A small network was shown many inputs. Here are its activations along a few directions, one row for each input.
Each table varies a few parts of the input and shows all the possible inputs, shuffled.
Descriptions start from the smaller parts, as in this example, which fits no table here: one of 3 separate values, together with either a single point or one of 9 places around a ring or (one of 6 places along a line, together with one of 8 places around a ring).
Shared parts are said once, and a part with two or three values counts as separate values.

Other details of the inputs shift rows strongly along two fixed directions, in all tables alike. That doesn't count.

Rows:
R1: 23	14	-15	10	3	7	6	11	-1	8	6	-4	11	-2	-4	-13
R2: 39	-27	-40	-39	14	31	9	10	-25	-13	2	-17	-22	2	9	42
R3: -40	-5	29	8	-4	-20	-14	-12	12	-8	-11	14	-2	1	9	3
R4: -31	-9	35	1	-3	-11	2	-18	10	-9	-9	18	10	0	4	-2
R5: 17	18	-15	10	-1	2	-1	3	2	7	6	0	1	-4	1	-15
R6: 19	15	-10	8	3	2	4	9	0	6	6	-6	13	-1	-10	-16
R7: 25	10	-15	11	7	9	9	15	-3	8	6	-6	14	-1	-5	-9
R8: -31	-12	38	0	-4	-14	4	-18	10	-7	-10	14	10	-1	-1	-3
R9: -4	-53	0	-54	14	24	3	-9	-21	-31	-12	-1	-19	6	19	59
R10: 14	19	-23	21	-3	-3	-6	10	3	12	5	-3	-9	-4	5	-8
R11: -34	-6	29	7	-7	-12	-5	-19	13	-5	-10	22	-2	-1	15	2
R12: -32	-9	27	11	-9	-12	0	-20	13	-2	-11	24	-6	-3	19	4
R13: -31	-14	39	6	2	-10	5	-11	9	-9	-11	15	18	1	2	0
R14: 44	-33	-42	-39	20	35	13	18	-29	-13	2	-22	-15	3	7	47
R15: 14	21	-24	15	0	-3	-11	13	1	8	6	-7	-6	-2	2	-9
R16: 10	23	-17	12	-4	-12	-11	7	3	9	6	-12	-6	-2	-9	-15
R17: 16	17	-8	5	-4	-4	3	0	3	8	6	-6	5	-3	-13	-19
R18: -35	-6	31	0	-9	-19	-6	-23	12	-5	-9	14	-5	-1	4	-1
R19: -10	20	-10	7	-2	-4	-17	23	-3	15	15	-22	-1	11	-27	-19
R20: -11	-48	3	-55	12	15	-4	-12	-19	-33	-11	-4	-23	6	14	54
R21: 22	12	-14	16	0	6	11	8	1	11	5	0	8	-4	-1	-13
R22: 18	12	-7	8	2	-1	7	8	0	8	5	-10	12	-2	-15	-15
R23: 4	10	3	10	-10	12	-1	27	-9	22	18	-16	16	12	-31	-18
R24: 15	17	-13	17	-4	1	4	-1	5	11	4	5	-2	-6	4	-15
R25: -32	-7	34	-1	-8	-17	-2	-24	11	-7	-9	16	0	-2	2	-4
R26: 13	20	-16	9	-3	-4	-6	4	3	8	6	-5	-1	-2	-4	-14
Each input here is: either one of 2 separate values or (one of 4 places along a line, together with one of 6 places along a line).

Rows:
R27: 6	-10	1	-10	4	7	4	-5	-3	-11	-4	6	-1	-2	9	11
R28: -3	-10	-3	0	9	6	4	2	0	-6	-5	6	-2	1	14	14
R29: 11	5	-5	7	-2	7	2	12	-6	10	9	-7	4	1	-13	-9
R30: -10	-10	9	-5	6	-3	-8	4	-3	-11	-5	-1	2	2	4	10
R31: 14	10	-9	2	5	1	5	6	0	3	4	-7	8	-1	-8	-11
R32: 12	9	-10	2	3	2	4	6	-1	5	5	-8	6	0	-10	-11
R33: -26	19	32	38	-14	-29	0	-17	26	12	-8	22	14	-9	4	-30
R34: -5	-10	9	-7	-4	5	1	-6	-4	-5	-1	7	-8	-1	5	6
R35: 10	6	-7	4	-1	6	3	10	-4	9	9	-7	1	1	-13	-10
R36: -5	-14	10	-8	-1	5	2	1	-4	-2	-3	0	5	4	-1	11
R37: 1	-9	3	-10	-4	6	1	-6	-2	-5	-4	6	-3	-1	9	9
R38: 1	-12	-2	-7	4	-2	1	-6	-2	-8	-7	0	-8	-4	8	14
R39: 8	12	-11	-2	-2	1	-2	5	-1	8	7	-11	0	2	-11	-8
R40: -13	-6	8	-6	3	-5	-5	-2	0	-8	-3	0	0	2	0	4
R41: 16	10	-12	6	-5	0	3	2	0	8	5	-4	-1	-2	-3	-6
R42: 17	13	-14	4	5	3	1	0	2	1	3	2	3	-4	3	-9
R43: -8	-13	13	-6	-3	4	1	1	-4	0	-1	0	3	4	-3	10
R44: 5	-12	-3	-8	7	-2	2	-6	-1	-10	-8	0	-6	-5	9	16
R45: -2	-8	7	-8	-6	5	0	-6	-2	-3	-2	7	-5	0	7	8
R46: -7	-9	-2	0	2	6	2	2	1	0	-4	5	-4	2	12	13
R47: -33	20	38	32	-6	-27	1	-14	25	8	-5	20	23	-3	-5	-38
R48: 1	-10	1	-8	-1	1	3	-6	-1	-5	-5	2	-4	-1	6	12
R49: 8	11	-11	6	-2	0	-10	14	-2	5	5	-9	3	2	-5	-4
R50: 16	7	-8	4	4	4	6	8	-2	4	4	-7	10	0	-8	-8
R51: 2	-11	0	-7	2	1	5	-6	-3	-8	-4	2	-3	-2	6	11
R52: 9	10	-9	1	-3	3	2	6	-1	9	7	-9	3	2	-11	-9
R53: -4	-11	5	-5	-1	0	3	-6	-4	-4	-2	3	-8	-1	2	8
R54: -10	-6	8	-7	6	-6	-4	-2	0	-9	-5	0	2	1	1	5
R55: 17	5	-6	6	4	6	5	10	-4	5	4	-6	12	-1	-8	-6
R56: 15	12	-16	6	3	-2	0	1	1	2	3	-3	-2	-4	1	-7
R57: -5	-13	7	-9	3	4	4	0	-3	-5	-2	-1	3	2	-2	8
R58: -13	-11	2	3	3	5	1	2	-2	1	-2	6	-8	3	9	10
R59: 9	10	-11	7	2	-1	-8	14	-3	2	5	-9	3	1	-5	-6
R60: -13	-9	11	-8	0	1	2	-4	-2	-3	1	0	-2	3	-6	2
R61: 14	13	-14	2	-4	4	-2	1	1	8	6	-1	-2	-1	1	-9
R62: -5	-12	3	-6	0	-3	-1	-6	-3	-5	-5	1	-13	-3	5	12
R63: 6	11	-10	8	-1	1	-10	15	-4	5	8	-9	-3	3	-10	-8
R64: -17	-4	10	-6	-3	-5	-7	-3	1	-3	-2	-1	-2	4	-2	5
R65: -17	-6	11	-9	0	-2	-2	-5	-1	-3	0	0	-5	3	-6	2
R66: 13	13	-16	4	-2	-2	-2	1	1	6	4	-5	-6	-2	0	-5
R67: -8	-8	2	-7	0	-3	-2	-8	-2	-6	-3	3	-12	0	5	9
R68: -11	-6	7	-10	4	-2	0	-4	0	-6	-2	-1	0	1	-2	3
R69: -16	-7	11	-2	-3	-3	-11	2	-1	-4	-2	0	-2	4	1	9
R70: 14	13	-16	5	-1	-2	-1	1	2	5	3	-4	-3	-3	1	-5
R71: -9	-8	7	-10	-1	1	2	-4	0	-3	-2	-1	2	3	-2	5
R72: -36	20	31	44	-13	-19	2	-8	25	17	-4	25	15	-2	7	-29
R73: 11	8	-8	3	-4	5	3	9	-1	10	7	-8	5	2	-10	-8
R74: 20	9	-13	7	3	0	6	1	1	1	2	-2	4	-4	0	-6
R75: 15	13	-15	2	-3	4	-1	1	1	7	4	-1	0	-2	2	-8
R76: -6	-12	7	-10	-1	4	3	0	-2	-2	-2	-1	3	4	-1	9
R77: -11	-6	7	-12	0	-2	-2	-5	1	-3	-3	-2	-1	3	-2	6
R78: 14	5	-7	6	1	6	4	11	-4	7	5	-6	10	0	-9	-7
R79: -8	-8	6	-8	-1	3	-2	-8	-3	-4	-1	7	-9	1	6	5
R80: 1	-6	-3	-8	7	-2	1	-8	0	-11	-5	3	-5	-2	9	11
R81: 8	13	-12	2	-1	-2	-6	8	0	5	5	-10	2	2	-7	-7
R82: 18	10	-11	5	-2	6	3	3	-1	2	4	1	2	-4	1	-9
R83: -19	-5	12	-4	-1	-4	-7	-2	0	-5	-1	1	-5	4	-4	2
R84: -1	-6	0	-10	3	4	0	-7	-1	-8	-3	7	-4	-1	9	7
R85: 15	11	-14	7	-4	-4	0	2	1	8	2	-6	-5	-5	-1	-5
R86: -7	-10	-2	1	6	6	3	2	0	-4	-4	6	-3	1	12	12
Changing only one part turns R72 into R86. The same change can be made to R66. Which row results?
Answer: R56
Changing only one part turns R59 into R49. The same change can be made to R78. Which row results?
Answer: R36
Describe the family of inputs behind these rows.
Answer: one of 5 places along a line, together with either a single point or one of 5 places around a ring or one of 6 places along a line
A walk changes only the place on the ring of 5. It starts at R48 and steps to R37. List the rest of the walk in order.
Answer: R75, R70, R33
A walk changes only the place on the line of 6. It starts at R63 and steps to R83. List the rest of the walk in order.
Answer: R65, R60, R35, R29
A walk changes only the place on the ring of 5. It starts at R85 and steps to R41. List the rest of the walk in order.
Answer: R45, R61, R66

Rows:
R87: 23	27	-18	23	-2	-5	5	4	7	14	6	-1	5	-7	-3	-24
R88: 20	5	-22	5	4	6	1	10	-3	3	2	-5	-4	-2	7	4
R89: 21	27	-21	17	-7	4	-1	13	1	19	13	-7	2	0	-10	-23
R90: -1	9	8	9	-3	-1	2	4	3	7	5	0	12	2	-11	-16
R91: -14	-12	16	-8	2	-6	2	-17	5	-12	-10	12	-1	-3	12	9
R92: -18	-4	18	9	-4	-9	2	-12	9	-3	-8	14	0	-3	10	0
R93: -2	10	8	13	-5	-5	3	4	4	10	4	-2	11	1	-13	-17
R94: -23	-15	20	-9	-1	-5	-3	-5	-1	-6	-5	0	-1	4	-4	9
R95: -4	-6	-3	-11	3	0	-7	7	-6	-3	1	-11	-6	4	-7	8
R96: 22	23	-19	17	2	5	1	22	-1	16	12	-12	13	2	-15	-23
R97: -20	-7	23	-3	-4	-5	0	-6	3	-3	-2	5	7	3	-6	-2
R98: 17	-36	-24	-46	13	23	-1	2	-23	-22	-5	-12	-25	3	15	50
R99: -1	10	8	15	-3	-3	4	5	4	10	4	0	14	1	-11	-17
R100: -6	14	5	20	-8	-5	0	2	8	14	4	5	4	0	-4	-18
R101: 30	24	-29	16	0	4	-1	13	0	12	9	-7	2	-4	0	-15
R102: 32	-8	-35	-25	8	18	0	8	-16	-7	4	-15	-17	0	5	22
R103: -23	-15	20	-8	2	1	-3	-2	-1	-9	-4	5	4	5	1	9
R104: -14	-5	18	5	0	-10	5	-16	10	-6	-10	15	4	-4	11	0
R105: 36	-11	-41	-39	11	23	-4	20	-26	-7	10	-33	-17	6	-11	27
R106: -28	-2	21	0	-3	-12	-9	-5	5	-4	-3	3	2	4	-5	-3
R107: -17	-2	19	5	-4	-10	0	-16	9	-4	-7	15	0	-3	9	-4
R108: 4	-5	-4	-4	2	1	3	-5	-1	-4	-3	2	-7	-3	7	8
R109: -32	-36	27	-17	3	-2	1	-19	0	-20	-17	17	-10	1	22	33
R110: -1	15	6	15	-4	-10	2	-10	11	4	-1	11	6	-6	3	-18
Changing only one part turns R109 into R98. The same change can be made to R87. Which row results?
Answer: R110
Describe the family of inputs behind these rows.
Answer: one of 2 separate values, together with either a single point or one of 5 places along a line or one of 6 places along a line
Change only the place on the line of 5 in R99. List by row number the other rows that result.
Answer: R93, R94, R95, R96
Change only the choice among 2 separate values in R93. List by row number the other rows that result.
Answer: R97
